A small network was shown many inputs. Here are its activations along a few directions, one row for each input.
In each table, some parts of the input vary, and every possible input appears once, in random order.
A made-up example of a description, with smaller parts first: values(2) and (point or line(11) or (line(4) and ring(8))).
Shared parts are said once, and a part with two or three values counts as separate values.
(in the rows, 128 means zero)

Other details of the inputs shift rows strongly along two fixed directions, in all tables alike. That doesn't count.

Rows:
r1: [127 146 132 147 109 160 128 136 129 154 173 170 124 133 127]
r2: [138 135 126 150 133 127 126 134 118 125 142 141 117 134 121]
r3: [136 131 128 172 146 114 127 144 119 100 137 141 106 129 112]
r4: [115 133 131 138 125 132 130 135 140 123 133 141 142 129 118]
r5: [136 169 124 110  72 204 130 104 130 226 194 182 168 149 157]
r6: [124  97 129  75 140 109 131 119 131 112  80  80 120 120 132]
r7: [114 139 126 182 139 112 128 148 136  96 139 150 139 126 101]
r8: [142 125 132  56  99 172 131 102 121 198 133 120 132 138 159]
r9: [110 135 135 217 142 105 126 161 142  71 150 164 133 119  96]
r10: [144 108 125 108 153  96 124 119 112 107  88  83  96 127 136]
r11: [125  99 129  77 136 106 129 118 132 113  80  78 123 119 136]
r12: [131 130 137 215 148 103 126 153 123  78 147 150 104 118 107]
r13: [116 137 127 136 124 133 131 133 138 127 134 141 144 129 116]
r14: [138 137 124 158 136 120 124 129 119 121 140 139 120 130 129]
r15: [125 109 116  99 154  94 126 124 128 100  80  84 122 122 125]
r16: [127 102 124  76 140 106 129 119 129 114  80  76 127 121 138]
r17: [109 125 130 126 128 129 129 135 133 118 125 134 127 127 114]
r18: [115 162 124 146  88 166 129 123 145 172 174 173 179 129 138]
r19: [127 110 117  41 131 125 131 105 131 151  80  78 133 132 143]
r20: [131 134 136 218 144 101 125 152 122  77 152 155 109 117 112]
r21: [146 101 129  79 148 113 127 120 116 122  87  83  92 130 135]
r22: [138 153 135  90  81 188 129 101 124 210 167 152 158 139 165]
Description of these inputs: values(2) and (point or ring(10)).
Q: Changing only the values(2) part turns r4 into r21. The same change can be made to r9. Which row results?
A: r8
Q: Which other rows does r10 become when the values(2) part takes its other values? List them by row number.
A: r18

Rows:
r23: [113  78 127  15 162  99 131 130 115 111  48  57  68 125 118]
r24: [108 156 129  86  70 171 122  94 134 198 161 144 191 127 171]
r25: [125 118 143 180 149  98 135 160 148  63 115 126 135 120 101]
r26: [126 116 118 128 163  95 134 147 131  82  91 105 124 138 102]
r27: [123 160 100  87  78 182 126  94 142 208 163 148 195 131 166]
r28: [111 136 142  60  87 181 132 107 127 187 138 139 179 138 140]
r29: [140 163 121 227 150 125 120 159 118 102 178 190  95 147  96]
r30: [129  67 141  37 148 105 128 134 134 103  64  50  72 112 126]
r31: [139  75 116  45 167  91 134 117 131 111  41  46  93 125 119]
r32: [122 122 133 114 100 119 126 113 143 123 117 102 160 112 170]
r33: [114 142 136 103  77 178 129  97 147 192 149 144 178 131 161]
r34: [157 148 149 251 135 134 133 144 100 107 194 189  88 130 126]
r35: [156 172 107  93  87 188 122  91 118 227 174 160 160 160 160]
r36: [131 134 128  75 101 153 137  97 147 186 117 117 169 138 156]
r37: [105 144 131 180 149 111 125 159 128  83 137 156 141 124  92]
r38: [171 113 133 178 159  60 118 126  88  87  99  72  87 100 154]
r39: [146 156 158 249 120 161 130 161 106 122 230 218  82 122 130]
r40: [101 140 126 170 151 110 130 148 126  99 130 155 115 126  89]
r41: [153 147 105 122 141 101 116 119 109 125 118  96 116 128 145]
r42: [164 125 132 234 149  93 118 121  92  93 146 142  96 120 134]
r43: [102 139 158 226  95 157 131 168 151  99 209 211 128 117  97]
r44: [118 116 126 205 147 108 126 173 144  65 148 156  97 115  83]
r45: [153 132 121 105 133 156 118 139 113 157 145 141  72 147 135]
r46: [109 162 112  78  80 171 120  97 130 198 156 145 188 125 162]
r47: [117 131 148  88  85 180 130 121 141 174 144 142 181 129 145]
r48: [122 117 112  91 144 118 135 123 131 131  93 106 109 137 115]
r49: [ 98 128 151 161 121 140 130 158 134 111 162 172 115 121  97]
r50: [126 126 102 106 144 111 134 110 132 131  97 101 132 139 126]
r51: [105 130 131 190 151  84 127 140 128  68 115 131 129 123 104]
r52: [122 146 142  78  77 195 136 110 154 213 160 154 167 137 144]
r53: [108 140 116 211 137 123 131 168 139  88 163 183 105 127  84]
r54: [116 109 147 106 114 145 132 123 139 130 115 121 126 125 125]
r55: [142  83 123  34 163 100 137 127 130 114  47  47 122 132 123]
r56: [129 123 103 156 155  83 121 134 137  86 109 104 143 103 133]
r57: [131 123 124 162 139  84 122 133 145  79 115 110 145 102 144]
r58: [155 125 119 151 171  94 120 146 109  85 117 120 102 150 102]
r59: [112 131 115 103 138 111 130 111 124 122  96 105 128 133 124]
r60: [143  83 107  54 176  75 132 106 128 110  38  38 114 127 131]
r61: [172 149 147  95  79 199 135  92 102 218 178 156 148 148 172]
r62: [105 115 141  87 128 131 130 122 126 133 103 120 124 131 119]
Q: Changing only one part turns r44 into r60. The same change can be made to r39. Which row results?
A: r42
Q: Changing only one part turns r23 into r46. The same change can be made to r45. Which row results?
A: r41
Q: Describe the family of inputs behind these rows.
A: line(5) and (values(2) or ring(6))
Q: Start at r60 and move only the ring(6) part, one step at a time. The first step leads to r50. Which rows follow, in order?
A: r59, r51, r33, r36
Q: Which other rows does r29 become when the values(2) part takes its other values? List them by row number.
A: r34
Q: Which other rows agree with r58 in the line(5) part? List them by row number.
A: r25, r26, r28, r37, r47, r55, r61

Rows:
r63: [119 111 139 197 142  94 120 142 146  70 131 129 135  99 130]
r64: [162 170 138 204 122 149 114 132 109 136 197 178 113 149 144]
r65: [173 104 134  56 120 140 133 106 104 162 119 101  76 148 155]
r66: [142 149  90  45 125 137 128  88 111 185 106 105 146 144 155]
r67: [109 141 125  41 107 197 135 120 148 205 138 149 151 142 122]
r68: [123 139 153 172  95 171 143 156 130 158 198 203 127 115 121]
r69: [100  98 125   4 124 134 123 121 147 135  69  78 132 132 117]
r70: [ 88  87 122 140 177  45 125 168 151   5  62  73 112 109  71]
r71: [135 116  99 182 195  46 131 140 125  52  64  86 121 121 116]
r72: [170 107 118  76 122 112 118  86 113 144  82  53 122 125 177]
r73: [117 111 116 170 194  38 127 143 128  17  58  66 137 110 103]
r74: [144 115 103  43 155 108 125 107 101 158  69  77  98 149 134]
r75: [158 100 149  47 122 179 130 120  96 181 126 106  86 132 151]
r76: [ 94 142 122 171 121 109 134 143 165  94 141 152 184 118 112]
r77: [144 175 118 201 106 134 124 118 112 158 196 167 131 122 157]
r78: [138 130 145 212 131  84 128 127 119  82 137 131 149 104 123]
r79: [117 146 121 174 135 172 132 156 138 154 169 191 122 141  84]
r80: [103 137 164 177  88 165 130 154 141 135 175 186 139 117 125]
r81: [ 96 139 162 188  80 162 130 136 149 116 181 181 150 112 135]
r82: [128 143 115  60  99 185 130  97 127 212 144 146 130 170 128]
Q: Describe the family of inputs behind these rows.
A: values(2) and ring(10)
Q: Changing only the values(2) part turns r74 into r64. The same change can be made to r67. Which row results?
A: r68
Q: Which other rows does r80 become when the values(2) part takes its other values? List them by row number.
A: r69
Q: Which other rows does r79 become when the values(2) part takes its other values? List them by row number.
A: r75
